A small network was shown many inputs. Here are its activations along a few directions, one row for each input.
Each table varies a few parts of the input and shows all the possible inputs, shuffled.
Descriptions start from the smaller parts, as in this example, which fits no table here: one of 4 places along a line, together with either a single point or (one of 2 separate values, together with one of 5 places around a ring) or one of 11 places along a line.
Shared parts are said once, and a part with two or three values counts as separate values.
(in the rows, 128 means zero)

Other details of the inputs shift rows strongly along three fixed directions, in all tables alike. That doesn't count.
These rows show it; all are for the same input, with only those details redrawn:
[168 117 176 141 116 129 109 147 162  57 140 155 132]
[108 196  73  72 147 119 165 140 122 208 125 117 185]
[116 196  76  76 148 116 157 140 122 202 123 123 184]
[106  64 159 128 142 171 131 171 143 137 111 108  67]
[ 78 112 121  86 118 167 202 133 140 138 163  75 141]
[138 161 136 101  98 127 175 116 156  71 182 123 198]
[191 171 139 134 149  95  66 162 143 128  93 190 146]

Table:
row 1: [221 213 107 173 117 109  61 124 104 139 102 149 124]
row 2: [ 71 105 113 101 136 137 201 102 104 129 178  80 137]
row 3: [ 69 106 104  91 121 138 181  86 102 131 186  79 126]
row 4: [198 147 166 205 111 150 112 135 123  65 133 119 115]
row 5: [ 94  63 150 138 134 170 140 165 138 125  84 111  70]
row 6: [208 174 121 137 173  79  59 137 130 139 108 201 162]
row 7: [175 106 158 145 132 123  98 112 156  66 161 164 124]
row 8: [112 146 112 133 151 104  96 141 107 210  50 165 104]
row 9: [135 148 110 113 171 123  93 178 124 207  72 149 109]
row 10: [ 89  46 150 161 134 135 138 144 114 131 112 120  70]
row 11: [145 110 171 153  95 112  94 112 134  76 109 165 116]
row 12: [170 202  83  89 129  88 118  85 129 132 173 157 213]
row 13: [164 120 169 138 110 130 101 136 167  58 144 159 122]
row 14: [112  44 142 124 146 161 103 123 137 139 139  99  58]
row 15: [128 147  95 115 149 121  74 157 120 196  51 157 102]
row 16: [138 218  65 104 104  52 135  77 104 141 158 164 231]
row 17: [ 93  59 145 139 155 142 123 128 112 131 130 116  51]
row 18: [164 164 124 170 152  59  75 139 108 134  94 200 168]
row 19: [203 148 162 194  95 147 122 126 127  54 141 116 113]
row 20: [117 145 113 120  73  83 160  61 130  67 195 122 198]
row 21: [ 57  99 103 116 104 132 202  95 117 134 171  92 136]
row 22: [ 76 167  73  89 128 103 142 103  99 230  90 111 152]
row 23: [110 116 110 140 212 111  79 165  80 224  67 147  79]
row 24: [106  66 149 117 128 171 111 156 142 140 118 108  56]
row 25: [142 112 190 171 107 115 121 127 138  54 115 164 148]
row 26: [109  48 155 142 170 172 129 151 132 139 133 110  79]
row 27: [151 117 156 149 110 129 102 135 159  62 107 165 116]
row 28: [ 60 111 117 104 118 172 209 131 134 126 139  79 156]
row 29: [129 150 121 104  94  92 155  53 127  48 216 113 193]
row 30: [109 143 106 141  87 187 209 100 115 127 176  40 111]
row 31: [106 193  63  62 133 113 136 117 125 213 132 106 174]
row 32: [ 99  63 165 136 150 177 129 176 143 136 113 107  75]
row 33: [ 60 110 129 108 102 148 215 108 119 135 138  87 150]
row 34: [111 124  93 116 161 125  65 161 119 222  35 136  74]
row 35: [200 140 158 187  76 141  99  99 133  44 157 101 105]
Describe the family of inputs behind these rows.
> one of 5 places along a line, together with either a single point or one of 6 places around a ring
The inputs of row 18 and row 20 match in every part but the place on the line of 5. If row 25 is changed in the same way as row 18 into row 20, which row does it become?
> row 22
Which other rows does row 31 become when the place on the line of 5 takes its other values? List them by row number.
> row 9, row 13, row 24, row 32

Table:
row 36: [ 93  79 144 160 117 187 156 139 122 136 105  72  57]
row 37: [115  48 193 163 103 142 126 133 149  64 140 123  93]
row 38: [119 177 105  88 114 119 157 108 148 114 174 130 183]
row 39: [ 87  60 146 114 115 161 146 131 126 124 120 113  71]
row 40: [130 153 128 108 145 119 147 131 125 141 129 135 147]
row 41: [156 122 154 154 138 108  93 128 141  87 118 168 135]
row 42: [164 129 164 151 135 108  99 150 144  90 126 162 127]
row 43: [152 132 160 134 147 119  83 139 141  87 117 152 127]
row 44: [123 128 123 114 136 118 111 132 108 143  96 148 131]
row 45: [ 93  59 133 122 131 165 136 133 151 118 132 106  77]
row 46: [166 152 135 170 129 131 105 121 127 141 103 129 122]
row 47: [119 154 125 110 155 121 138 129 128 138 129 125 150]
row 48: [108 146 124 121 134 109 132 117 124 139 126 137 157]
row 49: [140 138 130 135 137 114 120 153 136 137 129 152 134]
row 50: [ 88 146 115 116 125 118 156 116 122 144 141 127 157]
row 51: [ 71  68 149 121 105 153 157 126 134 119 145  87 113]
row 52: [ 76  80 139 119  97 152 196 115 127  94 166  88 135]
row 53: [ 89 108 108 113  93 145 185  68 122  84 203  76 118]
row 54: [119  49 160 133 125 162 134 129 147  81 131 111  92]
row 55: [ 88  92 140 123  86 148 209 104 146  74 196  91 161]
row 56: [ 69  58 120 108 117 171 184 125 140 125 156  66 118]
row 57: [150 160 109 144 125 136 102 121 128 178  98 123 111]
row 58: [131  46 189 154 117 152 135 125 147  59 136 128  91]
row 59: [164 159 132 158 119 118 118 146 126 120  97 131 110]
row 60: [139 135 130 130 143 115 118 150 134 144 123 144 136]
row 61: [134 137 107 118 140 118 145 124 130 140 126 144 153]
row 62: [130 172 109  81 111 119 164 105 143 123 168 131 182]
row 63: [155 120 122 120 137 117  97 130 144 131 107 160 121]
row 64: [154 161 114 140 135 129 121 164 110 149 110 124 114]
row 65: [124 152  87 126 142 107 115  97  94 146 136 118 127]
row 66: [150 120 151 145 134 113  81 129 140  88 115 162 134]
row 67: [147 166  92 116 136 146 121 138 117 179 133 115 122]
row 68: [119 175 113  94 117 120 158 107 140  96 176 122 200]
row 69: [126 156  88  95 107 112 158 105 149 127 162 125 188]
row 70: [152 141 132 173 131 141 110 133 124 155 100 127 100]
row 71: [137 139 135 107 154 123 110 138 125 144 106 135 131]
row 72: [161 115 154 138 130 112  88 127 136  95 110 164 133]
row 73: [ 64  87 136 107 104 161 180 110 124  85 162  87 132]
row 74: [173 147 129 154 143 139 103 146 117 136 126 132 118]
row 75: [128 148  99 120 120 110 160 119 139 123 155 133 182]
row 76: [178 150 146 164 120 116 105 142 131 101  93 133 109]
row 77: [171 156 145 181 110 126  99 136 131  96 100 152 113]
row 78: [119 145 128 120 124 108 141 118 121 141 127 147 154]
row 79: [131 160 120 101 130 119 163 117 132 128 153 130 176]
row 80: [165 153 118 130 126 131  95 160 124 140 105 128  98]
row 81: [ 75  66 153 123 117 156 132 129 141 123 131 109  76]
row 82: [118 145 115 127 136 114 137 123 127 133 132 145 155]
row 83: [121 181 122 103 123 114 174 106 137  91 177 126 196]
row 84: [161 124 148 136 125 114  84 151 155 109 126 165 115]
row 85: [123 137 105  99 132 119 129 120 128 167 115 140 136]
row 86: [107 151  97  98 107 112 146 118 123 147 136 133 159]
row 87: [129 132 101 122 140 114 138 130 134 150 125 130 158]
row 88: [183 139 144 161 128 146  78 129 121 121 118 140 120]
row 89: [126  62 162 178 119 142 125 110 119  58 159 118  56]
row 90: [ 82  58 153 126 106 151 135 135 144 130 132 106  79]
row 91: [138 132 108 127 136  94  90 110 102 173 125 126  98]
row 92: [103  53 171 142 108 157 118 133 143  68 131 131  67]
row 93: [169 119 148 163 133  87  84 108 109 108 134 141 110]
row 94: [ 33  42 122 121 164 181 155 159  99 203  85  81  38]
row 95: [169 122 149 169 126  86  86 112 109 100 142 150 108]
row 96: [145 119 129 132 124 109  92 138 142 135 112 158 122]
row 97: [140 169  98 114 130 135 127 150 108 156 117 101 135]
row 98: [186 142 148 175 126 141  93 133 123 115 127 151 117]
row 99: [139 125 138 149 121 105 111 142 121 110 116 165 131]
row 100: [ 70 121  85 101 165 137 152 151  85 240  77 120  96]
row 101: [102 149  76 109 166 152 144 173  87 243  82  80  91]
row 102: [175 146 144 171 121 133  82 122 132 119 102 134 119]
row 103: [133 134 106 113 147 119 143 120 129 148 119 135 154]
row 104: [164 126 164 146 140 109  97 146 143  97 120 154 130]
row 105: [116 166 113  87  97 105 158  90 136 123 157 134 187]
row 106: [141 131 129 132 137 112 123 130 125 136 114 159 137]
row 107: [146 177  96 116 127 143 140 124 112 145 157 103 165]
row 108: [ 76  83 151 105  97 155 181 101 133  95 164  87 137]
row 109: [159 134 160 153 137 114  96 145 146  79 133 174 127]
row 110: [125 166 100 113 117 112 172  99 142  92 174 133 203]
row 111: [128 131 147 135 130 109  87 127 131 111 112 154 137]
row 112: [147 165  96 122 130 149 117 120 116 189 124 117 127]
row 113: [130 170 116  88 114 119 165 105 136 106 170 123 199]
row 114: [ 73 115  93  73 174 155 143 154 110 251  85  94  76]
row 115: [143 169 104 138 116 133 105 131 125 162  87 129 107]
row 116: [158 121 167 147 125 101  97 123 135  93 112 170 135]
row 117: [ 97  52 164 141 107 154 131 140 130  85 130 112  90]
row 118: [147 163 113 133 127 125 113 143 117 151  85 109 115]
row 119: [144 125 142 134 134 110 113 129 116 115 104 163 131]
row 120: [134 143 131 127 153 120 115 142 133 133 123 147 135]
row 121: [134 138 124 110 143 118 104 148 138 161 111 137 117]
row 122: [119 137 124 136 137 113 118 136 114 126 112 160 131]
row 123: [114  50 174 145 113 157 115 130 158  68 139 128  74]
row 124: [122 169 118  92 115 114 162 111 137 108 168 110 199]
row 125: [ 84 109  79 107 187 143 106 158 110 233  68 114  91]
row 126: [125 163 100 108 124 112 169  95 141  98 167 126 205]
row 127: [187 139 148 170 131 142  91 128 122 120 122 143 120]
row 128: [160 157 114 148 144 140 115 151 110 158 128 131 118]
row 129: [ 82  65 139 120 114 158 160 129 136 121 146  86 114]
row 130: [126 158 110 112 107 104 171 101 136 111 167 125 206]
row 131: [ 85 143  61 113 164 122 152 107  78 217 124  91 106]
row 132: [ 85 128  97  92 184 143 107 163 116 239  76 116  73]
row 133: [174 150 135 146 111 121  93 143 138 115  90 134  92]
row 134: [126 139 104 122 136  98 111 102  93 164 138 107 130]
row 135: [171 129 164 147 133 114 103 144 143  87 128 176 126]
row 136: [122 157 111 101 121 119 147 127 136 131 156 121 179]
row 137: [140 128 150 152 117  99 105 137 134 112 123 164 139]
row 138: [141 168 111 146 122 135 105 132 116 152  86 122 123]
row 139: [ 95 103 155  98 109 158 213 100 142  74 188  78 154]
Describe the family of inputs behind these rows.
> one of 4 places along a line, together with either one of 2 separate values or one of 6 places around a ring or (one of 3 separate values, together with one of 6 places along a line)
The inputs of row 124 and row 104 match in every part but the place on the line of 4. If row 65 is changed in the same way as row 124 into row 104, which row does it become?
> row 131
The inputs of row 75 and row 87 match in every part but the place on the line of 4. If row 100 is changed in the same way as row 75 into row 87, which row does it become?
> row 119
The inputs of row 46 and row 57 match in every part but the place on the line of 4. If row 52 is changed in the same way as row 46 into row 57, which row does it become?
> row 86
Which other rows does row 118 become when the place on the ring of 6 takes its other values? List them by row number.
> row 88, row 97, row 102, row 107, row 138
Which other rows does row 54 become when the choice among 3 separate values takes its other values? List them by row number.
> row 56, row 125
Which other rows does row 95 become when the choice among 2 separate values takes its other values? List them by row number.
> row 89
Start at row 84 and move only the place on the line of 4, one step at a time. The first step leads to row 136. Which rows follow, in order?
> row 60, row 49
Which other rows does row 55 become when the choice among 3 separate values takes its other values? List them by row number.
> row 82, row 106
Start at row 95 and move only the place on the line of 4, one step at a time. The first step leads to row 93. Which rows follow, in order?
> row 134, row 91

Table:
row 140: [161 107 176 146 108 143 108 133 145  61 131 129 110]
row 141: [115 106 146 126 118 126 130 115 131  96 141 147 141]
row 142: [130 135 130 119 153 103  94 148 135 146 101 161 126]
row 143: [ 98 132 125 110 115 111 157 109 132 108 150 126 159]
row 144: [143 161 102 131 144 115 104 116 112 163 104 144 130]
row 145: [115 125 133 106 128 115 144 119 147 112 144 126 154]
row 146: [118 175  75 107 148 131 133 139 118 196 105 117 156]
row 147: [126 172  82  94 147 110 127 137 108 179 125 127 144]
row 148: [150 152 125 132 141 121  91 155 123 146  96 137 123]
row 149: [136 165 104 112 155 114 104 137 115 177 111 129 124]
row 150: [154 105 173 158 101 135 108 123 134  61 126 130 107]
row 151: [156 129 143 161 127 114  94 149 129 142  95 160 102]
row 152: [ 87 110 118 124 121 153 154 136 111 153 121  81 105]
row 153: [ 93  41 152 138 146 193 131 146 131 144 114  87  32]
row 154: [114 132 117  90 118 123 170 108 140 119 157 127 178]
row 155: [ 96 143 124  96 120 126 158 114 137 118 167 127 179]
row 156: [119 144 111 126 115 127 153  95 129 111 159 112 151]
row 157: [168 124 144 153 143 135  75 148 138 126  86 155 102]
row 158: [117 162  81 107 145 106 123 132  96 188 112 127 129]
row 159: [143 138 134 135 112 134 141 128 139 102 154 117 159]
row 160: [152 130 130 162 135 123  82 144 126 129  88 150 110]
row 161: [146  99 145 154 110 128 117 118 137  62 148 142 111]
row 162: [156 141 127 151 135 116  96 134 116 156  96 144 125]
row 163: [128 116 150 145 143 108  77 142 124 131 101 173 115]
row 164: [143 129 125 125 118 123 142 123 134 103 168 128 147]
row 165: [137 146 130 125 104 137 150 123 152  97 145 133 147]
row 166: [137 145 134 125 109 122 137 100 120  97 150 119 140]
row 167: [128 107 154 119 121 131 125 124 145  85 148 151 146]
row 168: [ 79  73 141 117 126 180 159 160 130 161 113  82  54]
row 169: [121 147  97 103 118 131 164 111 133 114 170 115 162]
row 170: [161 106 175 144 116 139 105 124 140  61 143 133 102]
row 171: [136 170 111 126 125 107 115 139 116 163  96 146 127]
row 172: [123 142 120 135 104 129 159 114 125 117 154 106 165]
row 173: [142 141 139 129 104 131 151 128 147 107 153 130 150]
row 174: [104 131 111 101 110 109 164 100 132 115 151 121 178]
row 175: [ 60  77  96 113 137 163 182 132 102 195 143  68  84]
row 176: [143  76 173 147 112 121 114 120 144  63 131 158 117]
row 177: [161 142 130 140 142 125  96 144 127 156 101 142 126]
row 178: [140 164 120 129 168 117 129 155 115 152  99 150 145]
row 179: [119 116 126 103 123 118 143 122 146 111 142 130 158]
row 180: [137 165 103 134 129 114 116 135 125 164  95 152 131]
row 181: [141 105 152 149 148  97  75 141 134 125  86 166 101]
row 182: [151 145 118 147 137 122  93 130 120 148  87 147 122]
row 183: [150 120 149 141 122 129 126 119 142  92 162 125 131]
row 184: [137 118 141 149 118 124 131 110 129 104 155 121 126]
row 185: [119 149 120 118 112 120 151  99 120 111 159 106 147]
row 186: [ 71  86 112 104 144 180 179 130 113 197 141  62  87]
row 187: [124 151 114 120 111 126 166  91 117 127 167 106 164]
row 188: [ 78  40 166 158 156 179 157 165 112 132  98  95  41]
row 189: [137 160  95 119 158 120 105 132 123 177 110 136 129]
The inputs of row 148 and row 152 match in every part but one. If row 179 is changed in the same way as row 148 into row 152, which row does it become?
> row 174
The inputs of row 172 and row 159 match in every part but one. If row 143 is changed in the same way as row 172 into row 159, which row does it become?
> row 142
Describe the family of inputs behind these rows.
> one of 2 separate values, together with either a single point or one of 6 places around a ring or (one of 3 separate values, together with one of 6 places along a line)
Start at row 165 and move only the place on the line of 6, one step at a time. The first step leads to row 146. Which rows follow, in order?
> row 157, row 153, row 189, row 169
Which other rows does row 177 become when the choice among 2 separate values takes its other values? List them by row number.
> row 162
